Read these off the table that follows. Counting starts at 0.
1) Read off the top-left entry.
2) Read off the entry at row 2, column 2.
3) Read off the bottom entry of the column that holds the smallest entry.
4) Read off the entry just left of -62.
5) Read off the entry in row 1 and column 0.
6) Read off the top-right entry.
7) Read off the top entry of the column that holds the largest entry.
8) Read off the entry just right of the smallest entry.
[[ 15  17 -67  60  -7  10  26]
 [ 27 -57 -47   0 -50  10  57]
 [-10  20  -4  40  18   1 -42]
 [ 29 -74 -52   8 -58  12  50]
 [ 17  18 -63  46  -9   9  39]
 [  6   9 -59  83  -1  11 -19]
 [ -2   3 -36  73   4   8 -43]
 [ -3 -41 -19  61 -14   8 -62]
 [ 24 -43 -35 -15 -41   7  62]
 [ 14 -72   8 -44 -43   2  29]
 [ -3 -12 -28  71  -1   8 -54]
 [ -7  23 -15  48  17   2 -36]
 [  7  28 -52  61   6   8   4]]
1) 15
2) -4
3) 28
4) 8
5) 27
6) 26
7) 60
8) -52

Read these off the matrix that follows.
1) Find the entry just left of the smallest entry.
2) Find the entry just right of the smallest entry.
3) Find the maximum.
4) Find the entry just right of the largest entry.
5) Find the entry just right of the centre entry.
6) Find the entry just left of 0.532.
7) Find the entry just left of -0.209.
8) Find the entry just left of 0.352.
[[-0.529  0.199 -0.799  1.128  0.792  0.192  0.142 -0.209 -0.657  0.983
   0.087  0.481  0.195 -0.383 -0.228]
 [ 1.169  1.650 -0.510  0.011  0.099 -0.090  0.094 -0.289  0.174  0.186
   0.031  0.004 -1.233  0.132  0.142]
 [-0.340  0.529  0.579 -0.705 -0.363 -0.010 -0.356 -0.078  0.355 -0.513
   0.703  0.240 -0.553  0.031  0.182]
 [ 1.423  0.234 -0.374  0.599  0.248 -0.033 -0.317  0.227  0.660  0.051
  -1.101  0.067  0.172 -0.743  0.155]
 [ 0.706 -0.345 -1.818  0.419  0.660  0.086 -0.049  0.100  0.170  1.235
   0.699 -0.998  0.690  0.296 -0.476]
 [-0.277  0.074  0.782  0.665 -0.210  0.041  0.148 -0.367  0.450 -0.519
  -0.669  0.975 -0.283 -0.835  0.172]
 [ 0.272 -0.398  0.891  0.324 -0.236  0.068  0.226  0.494  0.388 -0.358
  -0.476  0.987  1.109 -0.707  0.428]
 [ 1.332 -1.062 -0.669  0.017  0.352  0.203  0.158  1.128  0.057  0.509
  -0.867 -0.096  1.734 -0.407  0.177]
 [ 0.959  1.170 -0.058 -0.531  0.313 -0.086  0.412 -0.421  0.326  0.305
  -0.926  0.447 -1.294  0.419  0.532]]
1) -0.345
2) 0.419
3) 1.734
4) -0.407
5) 0.170
6) 0.419
7) 0.142
8) 0.017

array([[ 63,  13,  12, -15,  23,  52, -72],
       [ 12, -44,  34,  -1, -36,  33, -16]])
Indices start at 0.
What is the entry in the bottom-left corner?
Answer: 12
What is the entry at row 1, column 2?
Answer: 34
The entry in row 0 and column 2: 12
What is the entry just left of the smallest entry?
Answer: 52
What is the top-right entry?
Answer: -72
What is the entry just right of the largest entry?
Answer: 13
What is the bottom entry of the column that holds the smallest entry?
Answer: -16
What is the entry at row 0, column 0?
Answer: 63

Read these off the table that follows. Counting starts at 0.
1) The top-right entry?
2) The bottom-right entry?
3) The entry in row 1 and column 0?
4) The entry in the bottom-left corner?
5) The top entry of the column that holds the smallest entry?
6) The entry in row 2 and column 0?
7) The entry at row 0, column 2?
8) The entry directly above the largest entry?
[[ -7   4 -10 -13 -11   6   8   8   8 -13 -14]
 [-26  -9   8  -1   4 -12  16 -67 -25  23  27]
 [ -9 -11  19   0  26   4   8   0   8  18 -17]
 [ 24 -27   0  36 -47  -3  13  20  18  61 -22]
 [  9  42 -51  11 -68 -21 -36 -37  37 -41  25]
 [-20  18   5 -25  55  16   0 -29   8 -28 -13]
 [-65 -41  -9  15 -31  19  56 -86 -10  22  60]
 [ 49  -4   3  31 -30   0 -23  26   5  19   1]
 [-10  30  -3  19  17   7  -4   9  -6 -16  27]
 [  6 -30  22 -11  50  18  28  48 -26  28   8]
 [-34  -9   7 -19   2 -10  -6  19 -45  16  -8]
 [-15 -15 -11  12  12   7  29 -15  12   5  22]
 [ -9  -2 -10 -20  10   8 -16 -15  -4 -13   2]
 [ 21 -26   2   4  48  32  18  39  -1  17   8]
 [-22  18   3 -27  42  20 -18  -3  21 -29  26]
 [ -7 -42  -2 -28  -4   1  25  11  29  -6  27]]
1) -14
2) 27
3) -26
4) -7
5) 8
6) -9
7) -10
8) 18

Questions about the table below.
1) Read off the bottom-right entry.
2) Read off the entry in the bottom-left corner.
3) Read off the 1st entry, reading row by row.
4) Read off the first entry in the row that holds the smallest entry.
5) Read off the third entry from the end, reading row by row.
6) Read off the last entry of the smallest entry's row.
7) Read off the entry in the top-right corner.
8) Read off the third smallest entry.
[[-55 -13  23 -17  54  60 -68 -16  15]
 [-51   1  63 -65 -51  35  18 -10  62]
 [ -4  -3  -1   1   1  -5   0   0   0]
 [ 44 -70  35 -58 -21 -43 -56  64 -54]
 [  6   3   8   0   5  -3   2   1   0]
 [-11  -5 -13  -1  -8   7  -1   6  -2]
 [  2   0   2   2   0  -3  -4   2   4]
 [ -2  -5  -4  -4  -3  -2   5  -8  -4]]
1) -4
2) -2
3) -55
4) 44
5) 5
6) -54
7) 15
8) -65

[[  4.786  -1.714  -9.924  -7.542   8.059 -12.994 -11.337  -3.533  -3.933
   -2.588   1.055 -11.370]
 [  4.312  -9.344  -7.773 -10.607   7.400 -14.561  -4.683   0.124 -14.484
    7.436  -3.997  -5.858]
 [  6.535  -2.458  -6.181 -12.004  10.193 -15.538 -11.943  -6.885  -7.123
    5.336  -1.533 -12.539]
 [ -9.733   8.649  10.824 -14.009 -17.550   0.688  -6.653 -24.100  -3.593
    8.702 -19.693 -11.053]
 [-15.727 -14.000  -7.913   5.915 -20.662   6.248   6.674   1.852  -6.422
  -20.303  -6.796   8.771]
 [  1.799  -7.084 -17.342   2.376   5.603  -9.487  -5.386   7.592  -4.821
  -13.646   4.491  -3.965]
 [ -0.764  -6.918 -11.234  -2.975   2.196  -8.958  -4.918   1.759  -6.858
   -6.911   0.304  -3.705]
 [-11.882   2.319  -8.411  10.215  -8.854   1.616  -3.475  -0.781   4.885
  -20.352  -0.515  -0.738]
 [ -8.498 -11.023  -9.612   1.239  -9.170  -1.715   1.849   2.833  -8.378
  -12.258  -4.070   3.324]
 [ -4.878   5.557  -9.243   3.978   0.126  -5.375  -9.318  -1.826   4.930
  -14.378   1.778  -6.888]
 [ -1.516  15.969   2.093 -10.284   0.694  -8.647 -16.174 -17.555   4.678
    2.056  -5.855 -16.989]
 [  4.065  -6.559  -7.668 -10.589   6.845 -14.014  -8.198  -2.892 -10.212
    3.939  -2.592  -8.290]]
The entry just left of the largest entry: -1.516
Which number is the first entry in reading order?
A: 4.786
The entry just left of -3.965 is 4.491
Which number is the entry just right of -3.933?
A: -2.588
The entry just left of 0.126 -> 3.978
The entry just right of the smallest entry is -3.593
Which number is the smallest entry?
A: -24.100
The 2nd entry in reading order: -1.714
Which number is the entry just right of -4.878?
A: 5.557
Which number is the entry just left of -20.662?
A: 5.915
Which number is the third largest entry?
A: 10.215
The entry just right of the largest entry is 2.093
The entry just left of -7.913: -14.000
The entry just right of -9.487 is -5.386
Which number is the entry just left of 10.824?
A: 8.649
Which number is the third smallest entry?
A: -20.352
Which number is the third entry in reading order?
A: -9.924
Which number is the entry just right of -2.975?
A: 2.196

Read these off the table that follows.
1) Read off the entry just right of -9.71.
2) Read off the entry just right of 2.11.
3) Read off the fourth entry in reading order.
4) Read off the second smallest entry.
5) Read off the smallest entry.
6) Read off the third smallest entry.
7) Read off the entry just right of -3.83.
8) Read off the entry just left of 9.03.
[[-18.24   1.02  -2.10  -6.49  -1.62  -1.33  -4.09  -9.36   6.38  -5.11
  -10.80  18.31  -2.85]
 [ -1.40  -3.82   0.76  -2.36   4.58  -9.90  10.41  -7.49  -8.99  -9.45
    9.03  18.31 -16.50]
 [ -9.62  -4.74  -8.21  -1.46   0.03   5.58  -2.88  -2.00   9.21  -0.29
  -10.80  18.31   1.99]
 [  2.52  -0.13  -8.02  -9.71  -2.44  -5.48  -7.41   3.54 -12.23   2.11
   -3.83  18.31  -2.85]
 [ -2.96  -1.97  -8.40  -5.84 -16.07  -7.97  -0.46  -6.27   5.97 -18.61
  -20.45  18.31  12.11]
 [ -0.61  -2.43   0.19  -5.72 -17.73  -9.07  -4.09   4.44  -3.73  -8.01
    0.45  18.31   3.75]]
1) -2.44
2) -3.83
3) -6.49
4) -18.61
5) -20.45
6) -18.24
7) 18.31
8) -9.45
